These are the activations of a small neural network, seen along a few directions. Each row is one input.
Each table varies a few parts of the input and shows all the possible inputs, shuffled.
Descriptions start from the smaller parts, as in this example, which fits no table here: one of 3 separate values, together with either a single point or one of 9 places along a line or (one of 5 places around a ring, together with one of 6 places along a line).
Shared parts are said once, and a part with two or three values counts as separate values.
(in the rows, 128 means zero)

Other details of the inputs shift rows strongly along two fixed directions, in all tables alike. That doesn't count.

Table:
row 1: [123 161 134 117 116 132 141 131 164 128 130]
row 2: [120 157 136 120 107 125 142 130 153 122 122]
row 3: [115 101 111 144 144 128 128 134 108 132 148]
row 4: [114 104 114 142 146 129 126 140 104 134 150]
row 5: [124 160 137 119 111 131 141 126 152 123 124]
row 6: [133  97 112 131 159 120 125 113  94 142 137]
row 7: [118 106 117 140 144 134 131 130  95 141 152]
row 8: [122 159 137 121 110 128 142 127 153 122 123]
row 9: [112 106 113 140 143 127 135 133  97 133 148]
row 10: [123 160 141 117 109 128 140 133 151 126 126]
row 11: [132 146 137 105 125 123 133 117 165 129 112]
row 12: [123 155 134 123 113 129 137 132 161 121 124]
row 13: [129  93 120 128 152 127 123 114  97 138 131]
row 14: [120 102 114 143 147 135 125 135 103 139 152]
row 15: [133  94 110 133 162 121 119 118 103 141 137]
row 16: [120 155 133 120 111 125 138 138 159 120 123]
row 17: [125 161 138 118 110 132 141 128 152 126 125]
row 18: [135  96 117 131 156 123 125 115  95 138 132]
row 19: [138 149 135 107 127 119 134 118 163 128 112]
row 20: [112 108 116 140 144 127 132 135  96 136 150]
row 21: [139 153 134 108 124 117 129 117 163 128 118]
row 22: [119 103 116 142 146 132 125 138 104 136 150]
row 23: [135 160 135 103 123 115 139 111 158 131 120]
row 24: [207  88 182 183  43 166  22 160  82  60  27]
Description of these inputs: one of 2 separate values, together with either one of 4 places along a line or one of 8 places around a ring.
The inputs of row 14 and row 7 match in every part but the choice among 2 separate values. If row 19 is changed in the same way as row 14 into row 7, which row does it become?
> row 18
A walk changes only the place on the ring of 8. It starts at row 2 and steps to row 8. List the rest of the walk in order.
> row 5, row 17, row 7, row 10, row 20, row 9
A walk changes only the place on the ring of 8. It starts at row 22 and steps to row 4. List the rest of the walk in order.
> row 16, row 3, row 12, row 24, row 1, row 14
Which other rows does row 15 become when the choice among 2 separate values takes its other values? List them by row number.
> row 6

Table:
row 25: [149 174 137 105 100 118 139 120 200 120 103]
row 26: [115 147 123 106 160 105 160  99 131 152 153]
row 27: [147 169 149 104  96 140 126 122 149 124  99]
row 28: [135 170 120 109 119 122 143 118 188 126 114]
row 29: [111 121 109 109 166 125 153 113 164 156 154]
row 30: [ 91 136 116 139 127 129 153 145 106 147 164]
row 31: [ 86 178 118 116 125 121 171 150 184 148 166]
row 32: [101 126 106 104 173 110 149 115 159 147 141]
row 33: [ 75  94  82 152 183 137 156 141 103 145 209]
row 34: [ 69 153 102 122 162 127 199 135 134 148 197]
row 35: [170 105 149 143  92 121  93 122  91 100  73]
row 36: [123  82 100 124 180 112 122 124  98 150 163]
row 37: [123  72  89 139 179 111 134 117  99 142 162]
row 38: [141 109 146 169  74 148  75 162 107 102 104]
row 39: [142 119 152 162  89 152 107 163  92  98 103]
row 40: [111 106 101 122 172 135 140 116 141 152 149]
row 41: [134 160 143  98 115 117 129 121 138 125 105]
row 42: [174 143 155 136  71 141  99 123 123  97  61]
row 43: [180 137 162 135  67 135  99 123 125  98  63]
row 44: [164  88 150 140 112 131  75 134 122 103  72]
row 45: [146 126 162 165  67 162  92 155  98  78  90]
row 46: [136 172 139 102 131 108 136 114 186 131 120]
row 47: [101 171 123  89 142 127 178 103 175 154 139]
row 48: [107 186 127  89 150 103 171  99 163 149 142]
row 49: [143 193 152 104 104 132 142 108 168 128 105]
row 50: [139 156 135 114 133 115 118 118 162 123 108]
row 51: [113  66 101 131 187 122 131 118 108 149 160]
row 52: [145 155 147 103 108 131 133 119 142 133 116]
row 53: [117 152 116  93 151 108 140 123 163 140 137]
row 54: [ 92 110 113 150 127 138 138 132  88 131 169]
row 55: [172  38 121 165 141 149  59 140  51 124 121]
row 56: [148 159 150 116 114 130 133 108 140 132 116]
row 57: [103  81  85 130 190 106 167 102  75 160 183]
row 58: [115 156 117 104 137 101 161 106 141 135 125]
row 59: [108 169 135 128  93 139 132 144 179 103 132]
row 60: [129  87  98 135 165 105 126 118 109 136 142]
row 61: [142  94 142 130 126 126 110 118  98 123  98]
row 62: [ 93 110 110 150 143 133 150 147  84 149 171]
row 63: [ 96 125 110 145 146 131 150 162 130 139 165]
row 64: [113 158 134 136 110 139 141 159 165 110 136]
row 65: [133  64 131 187 101 153  79 151  30 114 126]
row 66: [113  84  85 138 208 123 143 107 100 172 196]
row 67: [119 186 151  84 109 113 154 111 187 125  91]
row 68: [133  58 120 190 118 147  73 171  51 120 130]
row 69: [144 153 131 109 120 137 119 130 164 129 117]
row 70: [ 91  50  79 175 196 137 137 158  57 151 202]
row 71: [144 157 153 112 116 121 135 109 140 125 114]
row 72: [211  65 172 164  73 151  19 155  75  74  46]
row 73: [128 165 147  96 113 128 155 109 173 137 112]
row 74: [182 141 157 142  91 149  74 130 144 101  71]
row 75: [134  66 130 187 120 153  96 167  36 113 124]
row 76: [141 181 160  86  95 120 141 120 170 121 105]
row 77: [130 143 136 100 130 113 139 117 130 137 127]
row 78: [130 189 130  93 113 100 146 118 205 116  98]
row 79: [106 183 140 120  81 132 137 143 195 112 132]
row 80: [144  90 145 132 124 133 110 120  97 120 101]
row 81: [109  81  88 134 210 114 144 109  99 164 194]
row 82: [132 116 147 162  79 155  95 145  91  87 107]
What is each input in this table made of?
> one of 2 separate values, together with either one of 9 places around a ring or (one of 4 separate values, together with one of 5 places along a line)
The inputs of row 37 and row 57 match in every part but the choice among 2 separate values. If row 33 is changed in the same way as row 37 into row 57, which row does it become?
> row 45
The inputs of row 44 and row 61 match in every part but the choice among 2 separate values. If row 74 is changed in the same way as row 44 into row 61, which row does it become?
> row 49
Which other rows does row 76 become when the choice among 4 separate values takes its other values? List them by row number.
> row 57, row 71, row 80

Table:
row 83: [168  79 148 150 126 155  78 134  79 131 109]
row 84: [114 177 131  91 111 120 154 128 228 115 117]
row 85: [157 144 147 124 114 145 104 135 144 133 113]
row 86: [147 116 147 122 115 129 101 144 135 120 113]
row 87: [ 51 139 118 175 104 172 155 163  76 134 216]
row 88: [117 122  99 131 174 135 135 128 125 163 175]
row 89: [122 121 120 115 168 128 157 103  98 161 168]
row 90: [111 110 121 124 159 106 142 129 104 144 152]
row 91: [112 119 115 110 157 106 163 106  88 159 159]
row 92: [161  96 131 159 109 127  84 135  55 110 100]
row 93: [149  77 126 154 111 130  98 120  70 103  90]
row 94: [102 104 107 118 177 137 149 110 128 157 153]
row 95: [ 46 207 135 137  72 152 209 198 187 117 167]
row 96: [ 93 104  96 129 169 109 156 121 129 134 154]
row 97: [161  77 132 158 122 154  93 115  77 106 100]
row 98: [158 139 137 141 111 140 109 123 121 115 115]
row 99: [129 197 157  80 108 128 167  99 184 138 112]
row 100: [130 134 150 118 109 115 121 131 134 116  93]
row 101: [152 120 132 147 117 146 103 127 147 123 114]
row 102: [146 127 130 136 115 131  91 154 141 112 117]
row 103: [112 191 133 107 109 100 161 127 214 116 120]
row 104: [162  95 128 164 123 152  77 140 104 121 115]
row 105: [108 178 141  82 115 118 154 127 218 119 108]
row 106: [111 106  94 136 164 119 127 141 135 139 170]
row 107: [164  93 133 163 118 146  94 118  91 110 111]
row 108: [181 180 178 116  68 143 102 127 150 102  74]
row 109: [111 110 118 113 148 110 153 104  86 152 139]
row 110: [154  82 126 164 109 124  94 124  72 106 100]
row 111: [118 175 116 107 152 124 164 111 150 150 165]
row 112: [ 99  99 107 110 169 119 144 125 130 155 161]
row 113: [155 185 163 128  64 115 102 150 186  84  69]
row 114: [108 153 113  98 153 113 151 136 173 150 167]
row 115: [153  70 121 166 123 137  77 147 109 105 113]
row 116: [104 167 106 109 139  99 171 112 147 143 156]
row 117: [ 96 111 105 111 162 108 165 102  99 146 144]
row 118: [110 107 113 114 172 136 147 111 122 169 159]
row 119: [164  93 139 149 108 127  89 131  51 116 100]
row 120: [161 164 175 110  77 145 114 113 156  95  58]
row 121: [161 187 176 114  64 116 103 149 175  92  65]
row 122: [ 93 101 109 124 168 109 149 122 114 134 139]
row 123: [116  99 102 132 164 143 138 114 133 146 151]
row 124: [110 120 104 139 160 107 131 140 111 136 157]
What is each input in this table made of?
> either one of 2 separate values or (one of 5 places around a ring, together with one of 8 places around a ring)
Which other rows does row 86 become when the place on the ring of 8 takes its other values? List them by row number.
> row 84, row 102, row 105, row 106, row 112, row 114, row 115

Table:
row 125: [120  85 108 162 151 140 118 143  73 136 162]
row 126: [160 105 157 163  81 161  78 152  98  95  87]
row 127: [161 125 149 126 102 127 101 126 126 109  81]
row 128: [114 148 121  98 150 108 155 113 157 142 136]
row 129: [115  84 110 160 146 131 123 142  67 131 155]
row 130: [124  58  95 145 191 125 120 117  67 155 164]
row 131: [103  62  96 158 170 144 124 134  59 150 181]
row 132: [168  98 148 142 114 137  78 132 104 109  85]
row 133: [171  93 153 168  79 149  56 159 110  82  70]
row 134: [128  59  95 147 187 128 118 114  64 154 162]
row 135: [ 85 164 106 112 154 127 182 127 162 154 179]
row 136: [105 154 107  93 168 111 174 106 167 162 165]
row 137: [112 178 146 112  96 130 155 134 172 119 121]
row 138: [135 101 115 132 156 128 122 113 105 142 141]
row 139: [ 65 135  76 117 196 113 191 123 129 179 228]
row 140: [118 150 117 105 153 118 154 104 154 148 150]
row 141: [163 104 144 141 108 133  89 122  97 107  87]
row 142: [120 193 152 112  83 130 151 137 184 112 105]
row 143: [120 187 145 106  89 116 144 138 205 106 102]
row 144: [113 194 152 102  84 127 153 132 189 118 114]
row 145: [132 178 145  92 111 112 147 116 185 125 104]
row 146: [124 173 133  92 125 110 158 110 178 135 122]
row 147: [160 128 148 128 100 129 102 121 126 109  84]
row 148: [157 116 154 159  77 139  79 155  94  93  87]
What is each input in this table made of?
> one of 2 separate values, together with either a single point or one of 5 places along a line or one of 6 places along a line
The inputs of row 140 and row 141 match in every part but the choice among 2 separate values. If row 130 is changed in the same way as row 140 into row 141, which row does it become?
> row 145
Which other rows does row 144 become when the choice among 2 separate values takes its other values? List them by row number.
> row 131
Which other rows does row 144 become when the place on the line of 5 takes its other values? List them by row number.
> row 129, row 137, row 142, row 148

Table:
row 149: [157  52 117 154 148 134  98 106  66 127 115]
row 150: [176 157 152 122  96 128  93 118 156 103  70]
row 151: [ 54 173  86  99 188 126 221 119 171 189 227]
row 152: [153 182 149 102 102 119 132 102 194 115  88]
row 153: [ 84 143 104  75 190 102 185  94 157 173 170]
row 154: [210 105 173 142  76 134  49 143 104  90  44]
row 155: [107 197 143 103  80 107 150 138 199 106 116]
row 156: [125 198 158 116  73 132 151 141 170 113 101]
row 157: [131 197 161 112  72 146 132 135 181 117 120]
row 158: [122  87 106 115 168 124 138 100 101 146 139]
row 159: [124 181 149 112  78 130 124 144 201 106 112]
row 160: [123  57 111 175 160 154 105 151  61 127 156]
row 161: [116  53 102 177 148 132 107 151  48 124 139]
row 162: [155 140 161 148  66 152  86 161 154  91  73]
row 163: [165  68 115 152 157 127  83 125  65 130 120]
row 164: [119  57 110 176 152 138 113 150  42 118 144]
row 165: [ 56 164  88 103 175 108 211 111 135 174 224]
row 166: [125  92 119 120 175 111 126 114 100 154 144]
What is each input in this table made of?
> either one of 8 places around a ring or (one of 2 separate values, together with one of 5 places along a line)
Which other rows does row 161 become when the place on the line of 5 takes its other values? List them by row number.
> row 155, row 156, row 164, row 165
